These are the activations of a small neural network, seen along a few directions. Each row is one input.
Each table varies a few parts of the input and shows all the possible inputs, shuffled.
Descriptions start from the smaller parts, as in this example, which fits no table here: one of 6 places along a line, together with either a single point or one of 9 places along a line or (one of 3 separate values, together with one of 8 places around a ring).
Shared parts are said once, and a part with two or three values counts as separate values.

Other details of the inputs shift rows strongly along two fixed directions, in all tables alike. That doesn't count.

Rows:
x1: [ -1   8   3  -4 -11 -13   6  -4   3 -30  24  28  22 -17  41  36]
x2: [ -2   0 -12 -26   2   2  13   8   6   6 -21  -2 -23  12 -48 -35]
x3: [  8  -7  27  27   7  10 -25  10  -3  -7  -2  -3  11  -9  35  17]
x4: [ -3   2 -23 -31   9   8   5   2   3  17 -12 -10 -32   7 -77 -60]
x5: [ 10  -3  11  12   0   9  -7   7   4  -9   3   7   7 -10  37  17]
x6: [ -1   6   8   3   9   6  -9   1  -1 -21  14   6 -14 -17  11   2]
x7: [  4  -6 -37 -21   2   1  31   0   4  14 -21 -10 -13  22 -44 -34]
x8: [ -1  -9  10  -4 -11 -19  -5  -3   0  -7  25  22  42  -5  31  22]
x9: [  9 -13   2  19  10   3  -8   2  -6   4   0  -9  17   0  26  10]
x10: [ -3   4 -39 -18 -19 -29  52  -4   4 -12   5  21  25   7  17  23]
x11: [ 16 -10  12  34  24  20 -26   0 -11   8  -9 -25  -7 -11   6  -8]
x12: [  5  -3  12   8  17  14 -27   2  -5  11  -2 -16 -18  -3 -40 -35]
x13: [ -9  13 -43 -32  -8  -6  46   1   4   5 -25  -8 -24  16 -55 -38]
x14: [ -3   0 -20 -28  -6  -2  14   0   7   8 -24   2 -17   7 -48 -30]
x15: [ -3  -3  32  26  15  28 -46  -3  -8  12   2 -25 -30 -12   3  -6]
x16: [ -8   4 -38 -49 -38 -37  57   0  15  -2 -12  34  37  23  -2  17]
x17: [  6  -7  22  19  -7  -5 -13   2  -1 -11   7  15  37 -12  60  44]
x18: [  1  -1  36  31  18  27 -53  -5 -10   7  14 -23 -23 -18   9  -3]
x19: [  4  -7  14  31  10   5 -20  -6  -8   9  13 -11   6   2  44  25]
x20: [ -5   3  14   9  13  15 -30  -2  -3  16  -2 -26 -30   2 -35 -23]
x21: [19 -9  4 22 14 12 -1  7 -1 -6  7 -5  4 -1 26 10]
x22: [ -6  -1 -21 -31  -3   3  15   3   6   9 -23  -2 -24  12 -55 -39]
x23: [-10  16 -31 -33  -8  -2  41   4   2   2 -29  -5 -29  19 -60 -37]
x24: [  8  -9  24  11  -4 -12 -21  -6  -2 -12  30  20  42 -17  48  34]
x25: [-17   6 -17 -35 -39 -43  27  -9   4   6  15  26  41  19   7  34]
x26: [-11   5  -4  -7  -4   7  -3  -5  -4  26 -21 -21 -26  16 -38 -23]
x27: [ 19   0  19  51  37  36 -27   5  -9 -14   3 -28 -38 -22  22 -11]
x28: [ -7  -1 -15  -5 -20 -32  28  -9  -5  11  11  16  39  21  33  42]
x29: [  7  -8  31  24  15  19 -41  -1  -5   0  -8 -14 -15 -19   4  -5]
x30: [ 11  -1   1  25   4  -1   7   1  -5 -27  23   8  13 -14  63  35]
x31: [ -4  -9   6  -3   9  17 -20   1  -1  10 -20 -22 -25   1 -38 -35]
x32: [-13   1   2 -13 -34 -31  13 -10   0   1  15  25  36   9  32  45]
x33: [ -8  12 -16 -22   7   6  16   1  -1   0  -5  -3 -30   3 -65 -46]
x34: [-15   7 -11 -15 -21 -20  21   1   0  14 -10   6  10  24 -11  13]
x35: [ 4 -5 14 32  0 -9 -7 -3 -5 -1 21  5 27  7 63 51]
x36: [  6 -12  -4  11  -8 -18  14   5  -2  -8  10  13  46  11  46  37]
x37: [  4  -2   1  -9  14  12  -9   6   1   2  -6  -7 -25  -3 -32 -31]
x38: [  0   2  31  33  12  25 -38  -6  -8  13  -3 -20 -19 -14  17   7]
x39: [  1 -10  18   5 -11 -14  -6   7   1 -14  12  19  34  -1  40  34]
x40: [-14   8 -17 -34 -23 -29  43   3   7 -24   5  32  16  12   7  21]
x41: [  6  -7  24  26  14  23 -33   5  -5   2 -11 -16 -10 -11  13  -5]
x42: [  6   8  24  25  30  33 -33   7  -5 -13   3 -20 -45 -24 -18 -28]
x43: [ 10  -7  32  29  23  24 -51  -3  -7   0  -1 -16 -15 -24   1 -13]
x44: [  6   0  31  47  18  27 -42  -5  -8  14   6 -23 -14 -16  30  14]
x45: [ -4  11  -7  -3   9  22   4   2   0  -4 -20 -16 -40  -5 -33 -33]
x46: [ -5   8  -1  -2   7  11  -3  -4   4 -10 -14  -4 -29 -13 -27 -19]
x47: [ 23  -3  28  43  34  35 -35  12   1  -3   1 -20 -22 -20  27  -2]
x48: [-10  -3 -33 -35 -28 -38  48  -1   6   7  -9  19  48  24   0  18]
x49: [-10  15 -32 -26  -4   3  28  -3   6   6 -37 -11 -37   6 -67 -45]
x50: [  0   2 -17 -27   6   2  11   4   0  11  -6   0 -19   9 -61 -44]
x51: [  9   8  12  26  14  15  -1   6   0 -18   5  -8 -13 -13  27   6]
x52: [-14   8 -18 -36 -33 -36  44   1   7 -27  11  41  32   7  27  34]
x53: [ -6  -7  -2 -16 -11 -15   1  -3   2  -2   2  10  20   5  -2  -1]
x54: [ -6   1  14   1 -17 -16  -9  -9  -2  -2  36  17  36   0  40  40]
x55: [ -4   3 -27 -33 -17 -13  38   9   8   2 -18  14   6  22 -23  -9]
x56: [ 10  -8   9   1  -2  -8  -6  -4   5 -14  29  26  27 -17  36  25]
x57: [-10   4 -11  -5  -6  -1   7  -7  -2  26 -12 -17  -9  19 -22 -12]
x58: [  0   0  26  13 -14 -12 -21 -13  -3  -4  41  16  35 -12  52  48]
x59: [ -3   4  15  11  15  17 -33  -4  -5  18   5 -23 -26   0 -37 -25]
x60: [  1  -2  44  39  21  27 -49  -1  -6   5   9 -23 -25 -15  14   7]
x61: [-10  15 -45 -35 -18 -20  55  -3   9   2 -20   7  -5  14 -39 -16]
x62: [ 10  -6  16   4  -5 -12  -9   5   1 -22  29  27  29 -15  58  36]
x63: [  4   7  18  23  32  33 -35  -4  -4  -8   9 -14 -36 -33 -17 -24]
x64: [ -2   1 -25 -35  -2  -3  12  -4   6  10 -22  -2 -23  10 -67 -45]
x65: [  8  -1 -12   1   9  13   4   6   4   7 -12 -10 -14   2 -11 -19]
x66: [ -7  -2 -13 -25  -3  -7   5   4   1  16 -19 -10 -13  17 -63 -42]
x67: [  6   1  33  50  24  27 -42  -1  -6  11   4 -26 -18  -9  25   8]
x68: [  1  -9   1   3 -13 -17  10   2   2  -8  10  14  46   4  53  37]
x69: [ -2  -5 -51 -42 -25 -36  65  -2  10   6  -8  21  32  29 -13   8]
x70: [ 13  -7  28  45  33  31 -43   9  -5   7 -12 -31 -21 -15   5 -16]
x71: [  0  -1 -29 -27 -27 -33  47   1  12  -3   1  28  41  12  24  29]
x72: [-17  13 -38 -55 -32 -39  57  -3   7 -15  18  40  33  14 -12  11]
Each input here is: one of 3 separate values, together with one of 4 places along a line, together with one of 6 places along a line.
Changing only the place on the line of 4 turns x53 into x62. The same change can be made to x12. Which row results?
Answer: x50
Which other rows does x52 become when the place on the line of 6 takes its other values? List them by row number.
Answer: x6, x13, x30, x45, x72
Which other rows does x62 become when the choice among 3 separate values takes its other values? List them by row number.
Answer: x37, x64
Which other rows does x18 become when the place on the line of 6 takes its other values? List them by row number.
Answer: x15, x19, x26, x54, x57

Rows:
x73: [ -4  -4  20  20  10  19 -38  -5  -8  35 -15 -35 -24   9 -30 -19]
x74: [-11  10 -16 -42  -1   3   6  -2   2   2  -8   0 -34   1 -83 -56]
x75: [ 15  -4  23  34  19  19 -20   9   0 -20   8  -1  -3 -21  46  17]
x76: [ 16   5  23  48  34  42 -31   4  -3 -15  -3 -22 -43 -32  26  -6]
x77: [ -9  -6 -16 -22 -26 -31  25  -4   2   7   5  17  37  24  11  25]
x78: [ 21 -11  36  46  24  27 -45   4  -3  -8  13 -10  -1 -27  50  17]
x79: [-18   0 -14 -24 -31 -35  22  -9   0  24   2  10  39  32  -2  23]
x80: [-12  -2 -20 -23 -18 -21  21  -5  -1  15  -8   2  19  24 -20  -1]
x81: [ -4   4 -36 -30 -10 -17  44   5   5  -3 -16   9   4  16 -30 -14]
x82: [  1  -1 -21 -22 -18 -26  41   6   7 -17   6  27  31  12  23  22]
x83: [ -3  -4  16  17  12  16 -34  -7  -7  33 -10 -31 -22  10 -28 -19]
x84: [  9  -4  11  19  23  29 -29   3  -4  12 -17 -26 -28  -9 -23 -30]
x85: [ -1   6 -20 -12 -20 -24  45   4   7 -28  15  34  30   1  52  43]
x86: [-15  11 -23 -48  -9 -11  22  -2   7  -3  -3  12 -18   5 -71 -40]
x87: [  6 -10  34  35  -1  -1 -32  -4  -9  -5  20   2  31 -14  71  47]
x88: [  0   8 -20  -9 -19 -25  46   3   7 -29  14  33  31   0  51  43]
x89: [ -8  10  -4 -25   9  14  -8  -2   2   2 -13 -10 -46 -10 -77 -59]
x90: [ 16  -8  26  37  22  23 -34   3  -4  -4   8 -11  -3 -21  32   7]
Describe the family of inputs behind these rows.
Answer: one of 3 separate values, together with either a single point or one of 5 places along a line
Changing only the choice among 3 separate values turns x84 into x90. The same change can be made to x76. Which row results?
Answer: x88
Which other rows agree with x74 in the choice among 3 separate values? List them by row number.
Answer: x77, x78, x82, x83, x85
Which other rows does x80 become when the choice among 3 separate values takes its other values? List them by row number.
Answer: x77, x87

Rows:
x91: [ 10  -4  48  39  25  26 -56   8  -3  -6   5 -17  -8 -21  19  -1]
x92: [ -3  10 -38 -18   7  -6  38  -2  -3   2  -6  -9 -13  21 -38 -25]
x93: [ -3   2  -4   3 -13 -11   8 -10   1  18  -7   0  15   8   2  12]
x94: [-2  9  6 -9 -7  2  3  9  5 -9  8 15 -2 -3  3  4]
x95: [ -9   9   1  -6  -7  -5   6  -5  -4 -26  10  18 -10 -17  15  11]
x96: [  9  -6 -15 -14  -4  -4  21   6   8   3 -10   8   4   8  -4  -1]
x97: [-14  -1  14 -12 -11 -10  -6   2  -2  -7   2   3   1   7   2   8]
x98: [  0  -5   4   3  -5 -12   7   8   1   1 -11   2  19  13  11  12]
x99: [  2  -6 -11  -3  -9  -5   5 -13  -4  19 -11  -3  10  10  -8   4]
x100: [-15  -4  -7 -13 -16 -10  14   4   0   1 -16  -6  -1  20  -6   5]
x101: [ -5   6   3 -15  -7   0   1   1   5 -10   3  13 -19  -1  -5  -4]
x102: [ 13 -12 -12  -7  -4  -4  12   9   5  -2  -2  13  15   2  21   6]
x103: [  7   6  11  12  -1   5   4   7   7 -10   6  11  10  -5  44  28]
x104: [-19   4 -19 -18 -21 -11  18 -14  -1  20 -14  -7  -5  19 -20  -2]
x105: [  9  -3  -9   7   0  -6  15  -1   1 -18   3  11  19 -15  32  22]
x106: [  2   5  -9  -3   4  -9  14  -3  -5 -19  28   9   5  -3   3   4]
x107: [-10   8 -38 -46  -3 -10  39   3   4  18  -6  -1 -26  32 -82 -50]
x108: [  4 -10  -6   2 -13  -8  -3 -10  -4  11   3   6  30   4  29  22]
x109: [  5  -2  -4  -4  -5  -9  10  -4   2 -25  14  19  17 -18  17  11]
x110: [ -2  -4  -2 -11 -10 -11  -6 -11   0  13   6   7  18   0  -2  12]
x111: [-5 -1 11 12 -8 -3  3  8 -3 -2 -6 -2 15  7 23 20]
x112: [-1  4 -1 -4 -8  0 11  4  7 -9 -1  9 -7  3 27 18]
x113: [  2   4   6  -6  -4  -2   2   7  10 -11   9  19   9  -6   8   9]
x114: [-11   8   1  -9 -12 -11  -3  -7  -2  15   4   3   7   1 -11   9]
x115: [ -5  -6  -6   5  -1 -13  12   7  -5   4   6  -6  15  26   6  10]
x116: [ -9   8  -4   3 -13  -3   8 -10  -2  20  -8  -7   6   8  -3   6]
x117: [-18   8 -12 -30 -23 -15   8 -14  -3  16  -3   0  -7  13 -31  -5]
x118: [  5  -6  36  38  32  25 -47   9 -10   1  18 -27 -20  -7   4 -10]
x119: [  8 -11   4 -10  -6  -5   2   6   8 -11  18  22  22  -9  26   9]
x120: [ 8 -1 -4  6  4 -4 15  8  2 -5 19  6  8 12 29 20]
x121: [ 10   2  36  37  20  25 -57  -6  -3  15   4 -23 -21 -26   2  -5]
x122: [ 16  -8  -6   9  -2 -10  10   0   0 -21  12  14  28 -18  54  25]
x123: [  3 -12   1   0  -6 -11   6   5  -1   0  -8   4  25  11  17  15]
x124: [ -4  12   1   0  -4  -2   8   0  -1 -23  10  14   1 -17   9  10]
x125: [ 22  -2  34  47  28  34 -38  11   3  -6  -1 -12 -22 -25  34   5]
x126: [  6  -6  -8  -9  -6  -9   9  -4   2 -22  16  18  22 -18  20   4]
x127: [ -5  -7 -13 -24 -10 -10  -2 -12   1  19  -1   4  16   7 -19  -6]
x128: [ -2  11  -2  10   1   2  16   2   1 -17   0   7   6 -13  29  20]
x129: [  2   0  24  37  28  23 -49  -7  -9  20  21 -30 -29 -11  -8 -14]
x130: [ -1 -10  10  -5  -2 -10  -7   3  -1  -4   2  10  22   3   4   6]
x131: [  8 -12   4  11  28  29 -30   6  -9  21 -32 -39 -36   4 -44 -55]
x132: [ 11 -15  37  29  33  29 -55   4  -8   0  -1 -19 -12 -19   6 -21]
x133: [ -8   2 -18   1  -7 -12  14 -12  -4  22   6  -8   8  25 -10   3]
x134: [  8   8  -3  21  32  34 -14   2   1   4 -31 -32 -51 -16 -45 -48]
x135: [ -3   0 -28 -41  -6  -3  28   2  10  11 -20   5 -18  15 -73 -45]
x136: [-9  4 14 -6 -9 -8 -4  9 -2 -4  2  5 13  4  1  9]
x137: [ -6  12 -24 -24  -3  -8  23  -2   6  -8 -13   4 -10   0 -48 -28]
x138: [ -4   9  -4  14  27  36 -14  -2  -3   0 -29 -33 -67 -15 -39 -44]
Describe the family of inputs behind these rows.
Answer: one of 2 separate values, together with one of 4 places along a line, together with either a single point or one of 5 places along a line
Which other rows does x133 become when the place on the line of 4 takes its other values? List them by row number.
Answer: x92, x115, x120
Which other rows does x98 become when the place on the line of 5 takes its other values? List them by row number.
Answer: x100, x111, x123, x131
A walk changes only the place on the line of 4. It starts at x126 and steps to x119. List the rest of the walk in order.
Answer: x132, x127
Which other rows does x109 become when the choice among 2 separate values takes its other values? List them by row number.
Answer: x105
